These are the activations of a small network on made-up records, seen along a few directions, one row for each record.
After each row come some of the record's fields: E, W, Y, Z.
A field that a record lacks is written none.
The largest differences between rows may come from other fields.
(in the rows, 500 means zero)
Strong random noise was added to every row along 7 fixed directions; ignore it. To show where, here is one row again and again, with new noise each time:
[460 645 285 528 655 422 520 633 410 518 501 472 365 514 594 432 575 328
 522 484 314 405 363 548 589 633]
[497 557 520 731 616 450 668 435 532 529 460 484 468 507 611 854 615 642
 590 330 239 488 255 570 507 739]
[357 689 639 701 487 508 483 368 582 598 434 583 654 497 488 782 303 729
 688 350 459 643 461 353 371 473]
[511 589 575 466 460 562 629 602 579 504 590 528 406 656 537 431 408 487
 629 640 404 501 422 474 516 486]
[525 470 470 599 604 333 414 633 554 441 381 467 616 668 531 370 499 418
 500 324 569 480 603 545 606 539]
[404 574 424 397 572 525 401 603 514 453 382 469 578 556 490 423 410 518
 516 430 533 581 530 449 349 510]
[436 499 624 732 695 260 463 503 676 550 238 557 671 761 465 678 514 370
 679 318 436 485 551 556 656 524]
[720 208 652 761 336 616 732 346 484 427 852 542 435 419 627 500 397 821
 511 230 749 536 584 451 556 541]
[402 641 485 691 464 480 401 420 439 597 606 615 559 418 504 438 237 545
 624 342 659 565 633 307 522 365]

[393 529 422 285 580 615 520 504 466 523 495 570 376 452 435 450 456 264
 598 665 459 488 538 451 483 406] => E=e4, W=w1, Y=y1, Z=z2
[590 249 540 209 613 655 723 615 523 324 447 436 345 642 485 501 619 343
 545 592 443 450 492 639 427 631] => E=e3, W=w2, Y=y1, Z=z2
[606 386 247 529 688 501 645 606 417 418 575 434 261 421 585 450 685 276
 455 411 367 350 426 626 571 686] => E=e2, W=w1, Y=y2, Z=z2
[292 412 158 166 758 537 276 552 395 522 455 521 334 527 400 109 496 244
 441 597 657 528 493 522 405 434] => E=e2, W=w1, Y=y2, Z=none
[667 425 461 757 426 526 556 440 481 446 695 464 529 321 594 504 493 750
 408 264 600 498 511 454 503 567] => E=e4, W=w1, Y=y2, Z=z2
[505 471 396 571 459 497 430 381 350 568 644 552 442 295 499 398 475 467
 422 455 665 470 598 431 582 397] => E=e1, W=w1, Y=y1, Z=z1
[575 495 373 617 460 512 606 442 306 513 689 461 371 295 632 529 589 612
 418 386 477 417 419 505 552 631] => E=e1, W=w2, Y=y1, Z=z1
[492 233 514 481 704 538 639 405 558 493 522 600 321 567 458 512 552 222
 652 472 563 436 576 577 629 478] => E=e4, W=w1, Y=y1, Z=z2
[601 667 594 552 426 348 403 843 647 425 493 476 611 853 507 110 306 326
 559 570 570 477 651 499 693 361] => E=e3, W=w2, Y=y2, Z=z2
[597 370 439 776 625 507 665 429 459 443 659 542 364 418 566 574 485 419
 631 222 511 409 509 511 607 628] => E=e4, W=w2, Y=y2, Z=z2
[504 573 637 667 403 444 482 403 546 604 583 542 550 514 515 548 462 666
 482 524 512 519 409 463 555 431] => E=e3, W=w2, Y=y1, Z=z1
[337 578 754 552 527 446 425 312 739 662 301 569 665 674 391 762 493 657
 619 593 428 610 359 498 447 407] => E=e4, W=w1, Y=y1, Z=z1
[724 413 666 458 261 548 536 755 659 286 612 427 634 734 509 106 299 641
 470 510 753 563 715 448 472 424] => E=e4, W=w2, Y=y2, Z=z2
[468 470 399 600 518 507 400 347 355 549 485 522 573 192 472 652 531 553
 418 292 568 504 580 417 423 483] => E=e1, W=w2, Y=y2, Z=none
[476 641 564 741 439 515 542 321 485 620 655 569 469 292 529 688 439 686
 535 456 453 534 399 396 492 474] => E=e2, W=w1, Y=y1, Z=z1
[568 108 526 289 626 489 405 555 635 293 217 358 680 585 428 467 714 606
 221 320 713 554 630 638 284 557] => E=e2, W=w2, Y=y1, Z=z1
[556 402 590 358 376 565 595 580 455 384 421 434 495 636 558 575 545 606
 485 507 493 524 516 591 466 687] => E=e1, W=w2, Y=y1, Z=z1
[628 361 334 455 604 363 410 731 462 343 406 401 518 621 550 196 617 244
 396 360 622 412 683 637 687 563] => E=e4, W=w1, Y=y2, Z=z2
[408 867 677 855 384 425 431 325 558 746 652 663 618 423 451 599 237 587
 654 526 472 511 462 278 585 255] => E=e3, W=w2, Y=y1, Z=z1
[461 886 642 604 341 396 355 620 619 519 384 463 790 556 511 539 343 653
 545 533 392 581 535 372 442 419] => E=e1, W=w1, Y=y1, Z=z2
[496 600 561 569 570 339 451 585 561 485 342 474 649 653 480 533 534 363
 541 473 404 425 536 528 599 514] => E=e3, W=w2, Y=y1, Z=z1
[581 319 787 491 392 505 575 516 694 433 447 581 628 771 400 480 344 387
 680 566 650 536 775 455 593 325] => E=e1, W=w1, Y=y2, Z=z2
[409 754 433 343 409 556 461 537 427 544 464 427 498 382 526 560 552 650
 378 701 314 516 299 470 325 532] => E=e1, W=w2, Y=y1, Z=z1
[538 679 458 539 383 503 485 545 478 559 660 519 444 421 520 334 432 439
 489 651 451 458 504 415 608 366] => E=e4, W=w1, Y=y2, Z=z2
[508 444 535 582 514 294 319 493 464 386 147 346 885 515 517 711 635 696
 353 182 551 585 595 578 461 674] => E=e1, W=w1, Y=y1, Z=z1
[492 828 446 627 277 388 475 512 342 651 801 520 373 453 606 293 410 576
 521 718 455 468 350 451 722 480] => E=e2, W=w1, Y=y2, Z=z1
[420 644 512 758 489 364 510 373 472 681 591 663 418 522 503 532 418 351
 662 556 485 384 513 430 749 418] => E=e2, W=w2, Y=y1, Z=z1
[524 589 354 584 586 158 382 603 414 547 332 426 561 559 537 482 770 282
 384 510 333 341 453 652 784 605] => E=e2, W=w1, Y=y2, Z=z1
[472 293 385 261 640 479 411 565 496 410 381 417 476 645 481 264 628 398
 395 515 630 499 517 626 493 550] => E=e4, W=w1, Y=y1, Z=z1
[600 603 812 470 270 486 579 501 714 522 431 423 677 561 489 730 647 798
 378 738 269 533 323 553 432 501] => E=e2, W=w1, Y=y1, Z=z1
[429 481 383 404 682 480 490 563 438 452 322 447 492 526 496 577 590 363
 527 414 434 471 490 562 457 625] => E=e3, W=w2, Y=y1, Z=z2
[481 246 314 347 592 573 580 468 251 394 524 479 370 459 564 422 537 439
 531 347 637 491 571 581 518 697] => E=e3, W=w2, Y=y2, Z=z2
[382 404 687 463 510 521 416 376 618 594 462 633 580 667 377 486 347 537
 628 522 695 613 586 449 483 310] => E=e3, W=w2, Y=y2, Z=none
[568 430 698 586 444 407 498 520 649 480 468 452 621 747 537 445 499 697
 472 467 577 531 443 571 571 510] => E=e3, W=w2, Y=y1, Z=z1
[554 900 416 690 388 527 541 638 478 515 693 462 450 392 606 452 372 541
 557 556 280 468 348 407 517 515] => E=e4, W=w1, Y=y2, Z=z2
[456 723 413 502 575 393 446 629 528 502 356 425 532 615 565 544 611 485
 490 574 246 471 296 596 553 640] => E=e4, W=w1, Y=y2, Z=none
[420 620 687 665 481 530 578 376 624 578 468 538 590 565 510 811 398 777
 679 447 384 615 336 426 373 545] => E=e3, W=w2, Y=y2, Z=none
[585 757 597 841 388 203 394 583 535 595 548 535 643 563 562 413 458 394
 510 485 461 407 585 486 861 374] => E=e1, W=w1, Y=y1, Z=z2
[565 561 526 568 622 414 533 565 659 495 422 431 545 532 487 550 681 426
 415 524 309 408 372 618 535 532] => E=e4, W=w1, Y=y1, Z=z2
[267 475 544 261 572 546 425 443 484 578 309 578 498 706 404 541 411 465
 673 611 559 618 463 528 434 479] => E=e3, W=w2, Y=y2, Z=z1
[433 628 505 710 508 293 411 414 455 555 362 454 672 549 570 684 566 690
 518 346 434 548 387 574 605 663] => E=e4, W=w1, Y=y2, Z=z1

Here are new rows. What are their fields?
[480 617 465 581 612 492 558 560 564 491 503 497 465 527 498 530 455 438
 583 469 362 477 435 479 451 531] => E=e2, W=w2, Y=y2, Z=z2
[312 560 555 440 631 503 372 416 609 591 286 546 583 592 409 697 500 583
 542 512 446 601 371 504 330 455] => E=e3, W=w2, Y=y2, Z=none
[458 500 270 458 574 436 428 438 314 566 536 485 379 309 535 431 687 360
 359 541 485 393 453 549 627 527] => E=e4, W=w1, Y=y1, Z=z1
[507 544 548 441 506 601 667 479 601 508 547 486 364 517 518 649 596 533
 540 686 282 479 286 577 448 556] => E=e4, W=w1, Y=y1, Z=z2
[645 396 538 801 594 353 599 463 626 509 531 483 480 496 555 618 672 524
 457 366 410 430 427 608 648 585] => E=e2, W=w1, Y=y2, Z=z2
[412 482 506 419 616 602 663 461 492 530 441 587 335 520 470 719 487 319
 714 570 326 489 456 503 464 550] => E=e1, W=w2, Y=y2, Z=z2
[436 426 516 259 470 596 270 556 609 369 280 417 770 519 383 384 400 684
 392 435 721 697 656 429 194 400] => E=e4, W=w1, Y=y2, Z=z2
[461 209 505 595 743 413 505 362 612 514 321 576 516 514 380 644 605 275
 571 353 568 466 650 559 552 467] => E=e2, W=w1, Y=y2, Z=z2
[338 462 769 822 558 389 459  56 639 841 508 793 529 416 326 831 444 415
 690 515 567 486 556 355 701 167] => E=e2, W=w1, Y=y1, Z=z1
[653 750 279 389 498 431 447 861 523 402 617 320 430 430 588 136 685 364
 158 744 253 300 330 557 509 513] => E=e2, W=w2, Y=y1, Z=z2
[573 521 353 527 454 410 452 587 364 545 643 557 404 401 509 240 516 146
 464 605 516 315 659 456 796 367] => E=e1, W=w1, Y=y2, Z=z2
[576 642 537 832 517 267 507 563 530 623 630 579 449 616 574 385 458 308
 604 489 430 366 492 511 873 416] => E=e3, W=w2, Y=y2, Z=z2
[548 798 631 757 254 429 418 484 510 590 700 554 649 419 530 395 249 646
 531 513 552 531 581 331 593 312] => E=e1, W=w1, Y=y1, Z=z2
[405 451 209 383 854 532 525 528 446 474 372 489 315 314 434 600 689 116
 469 484 291 357 418 563 384 591] => E=e2, W=w2, Y=y1, Z=z2
[352 747 558 521 616 318 353 559 621 604 240 487 622 748 480 598 576 521
 516 583 305 516 282 593 526 532] => E=e3, W=w2, Y=y1, Z=z1
[286 725 340 438 650 540 435 493 394 590 443 532 416 416 486 551 430 375
 596 503 387 525 410 433 422 494] => E=e3, W=w2, Y=y1, Z=z2
[561 375 817 629 465 509 705 391 770 588 598 661 428 758 427 559 413 419
 751 682 497 489 521 487 694 331] => E=e4, W=w1, Y=y2, Z=z2
[369 355 579 371 736 529 432 393 641 476 168 523 650 535 336 800 590 426
 517 400 467 557 530 552 298 470] => E=e3, W=w2, Y=y1, Z=z2
[518 638 405 776 527 418 404 539 492 471 578 505 573 424 534 388 349 492
 542 269 613 514 602 420 559 493] => E=e4, W=w1, Y=y2, Z=z2
[483 470 293 140 577 587 464 699 431 375 332 366 463 494 473 416 627 367
 364 601 407 482 484 571 291 582] => E=e1, W=w2, Y=y2, Z=z2
